Each row below holds a small network's activations on one record, seen along a few directions.
Here are examples, each followed by its value of one field, Fute.
Other fields move the rows too, some of them a lot.
Random noise pushes rows far along 5 fixed directions. That doesn't count. These rows show it; they differ only by the noise:
[ -92   39  274   25  -56  -89   28  154  167  104   56  135   52 -171
   96  148 -136    5 -403  238   13  172   12]
[ 232  185  140 -135  -41  -62 -220  -82  -90 -140  -63   68   46  430
  187  -14   31 -130  290  -77    0  471  189]
[  24   42   50  -26  -18  111 -122  -62  -62  -91  -20 -113  -84   27
   59 -153  104  -11  146 -213 -126  279  -65]
[ 259 -222  239   21  287  248 -107 -165  328  336 -201 -738  510   16
  205 -348 -188  205  411   41  -37  451    8]
[-352 -349  338  143   71  227   63  272  395  305  -43 -365    3 -583
  -45  -84 -408  385 -406  302  -61   67 -111]
[-104  583  206 -225 -363 -292   12 -176 -187 -250  337  342 -263  -52
   42   99  476 -272 -136 -181 -299  191 -101]
[-183 -256  487   31  120  184   46   73  511  429  -44 -649  274 -463
   49 -192 -381  402  -98  353 -113  231  -39]

[-217 -316 -131  -30  -24  527  -10  220 -154 -165 -252 -279 -496   83
 -234 -297 -231  369  346 -296 -142   -8   66]
h5
[-529  -76 -295   50 -288   40  134  213 -109  -27  300  323 -611 -591
 -221   -2  200   74 -574 -186 -179 -443 -415]
h5
[-278  367  237  -41 -331   72  208 -272 -157  -63  347 -241 -135 -534
 -242  104  694 -276 -221 -341 -533 -408 -266]
h3
[-319  309 -172 -118 -390 -531   99  171 -109 -171  363  822 -430 -293
   -1  283   96 -236 -587   94  -34  -12 -234]
h5
[-374  482  261 -301 -370 -279 -101 -109   96  -18  124  220 -590 -123
 -125  136   -8  137   63  111 -170   32   68]
h1
[  11  113 -547  146  -72  -32  -45 -138 -271 -258  166  487 -124 -164
  -18   19  330 -242 -263 -224   48  -92 -343]
h2
[ 224 -184 -119  294  197  370  277 -179  146  278 -119 -720  592 -539
 -106 -124  477  -65 -133 -299 -144 -262 -391]
h3
[ -30   23  449 -134 -254  -55  -57  -30   57  -30   61  -10 -198  166
 -121  153   11   37    5  178 -306  -94  347]
h7
[-414 -113  276   14 -141  201   72  164    9 -119   30   15 -280   63
 -202   66  -49   26  -81  176 -136 -206  118]
h2
[-204   -1  589  -17  150   75  284   76  260  395  146 -452  221 -266
  -66  206  -41   37 -230  370 -232 -126   52]
h6
[  49 -338 -104  159  141  252  -50  -85  346  277 -218 -411  262 -268
   51 -345  -45  257   74  -97 -114  -24 -158]
h7
[ 222  133  -70 -240  -57 -266 -229 -130  -87    3  -67 -110   63  276
   27  -58  -20  -82  310  -92   27  193  -92]
h4
[ -25 -138  410 -145   74   11   -8  -89  427  337 -103 -642   60  -58
  -34 -290 -220  264  268  239 -251  -36  292]
h7
[ 332  -36  364   82  359   64  275 -274  205  408 -204 -395  646  208
  -13   14  229 -168  203  195 -303 -208   78]
h1
[-130 -519 -639  505  252  192  -33  223  -77  108 -157   43 -137 -383
 -119  -42  -74   73 -466 -403  196 -427 -498]
h4
[ 269  299  673 -332   75 -294  -93 -332  385  254  149 -492  463  392
  213 -105 -239    2  509  369 -143  416  416]
h8
[-194  114  265  -73 -164  167  140 -204  -15   64  226 -320  -79 -355
 -128 -126  225  135   11  108 -367 -150  -60]
h2
[-208 -325 -227  143   25  349   39  275 -423 -205 -164  208 -369  -94
 -150  122   -4  -54 -255 -218   40 -224 -154]
h6
[-131  278  268 -136 -134 -304   28  159 -193 -163  183  608 -144  307
   23  550  -55 -198 -321  316   41  -68  365]
h6
[  -5 -284 -363  202   77  226  -42  111  -58 -207 -237  -71   42   62
  -18   77  239 -124 -140 -249   37 -162  -44]
h3
[ -91  489  543 -322 -329 -180   -3 -181 -125 -161  143 -124 -122  277
   18 -103  156   38  290   83 -364   98  260]
h8
[ 493 -214  -13 -159  262   93 -337  102 -207  -35 -451 -201  225  695
   98  -80 -303  -55  689 -132  116  452  492]
h4
[-240 -266 -109  176   16  309  207  213 -179  -90  -16  -32 -197 -279
 -271  -32  119   51 -508 -224 -106 -350 -159]
h8
[ -63 -335   12  122  126  209  125  222 -140    3 -482  267   15  347
 -115  294 -206  -82 -180  163   92 -122  461]
h1

Here are new rows. What is Fute for each?
[-415  596  747 -384 -418 -401  453 -224  126   99  696   85   40 -611
 -112  377  503 -104 -472  288 -467 -405  -87]
h6
[ 315   87  -66  -22   39  -50 -195   48  109   63 -215   83  514  305
  255  175  -18 -270  -16   80  275  123  126]
h3
[ 214 -198  -54  212  277  267  155  -88  274  282 -216 -685  542 -465
   81 -183  114  -19   47 -137  -44  -18 -160]
h3
[-473  -96   69    0  -32   29   27  267  109   25  124  116 -326 -552
   12    6  -21  185 -303   47 -109  -91 -211]
h6
[  26   -3  279  211  220  -67  388  -37  519  457 -128 -521  826 -353
  193   46  -61  -74 -379  428  -84 -260 -122]
h3
[ 172   18  168  -84   60  101  115  -97  -15 -127 -122    8  272  399
  -13    3  238 -115  221   91  -44  114  160]
h2
[-177  381  146 -336 -212    2  101 -433   41  186  352 -468   59 -239
  -59 -346  474   97  369 -223 -583  115 -247]
h5
[ 290  250   37 -161   70 -306 -149 -171   83  -92  -16  -48  270  351
  139  -70 -239  104  261  188   65  475  240]
h8
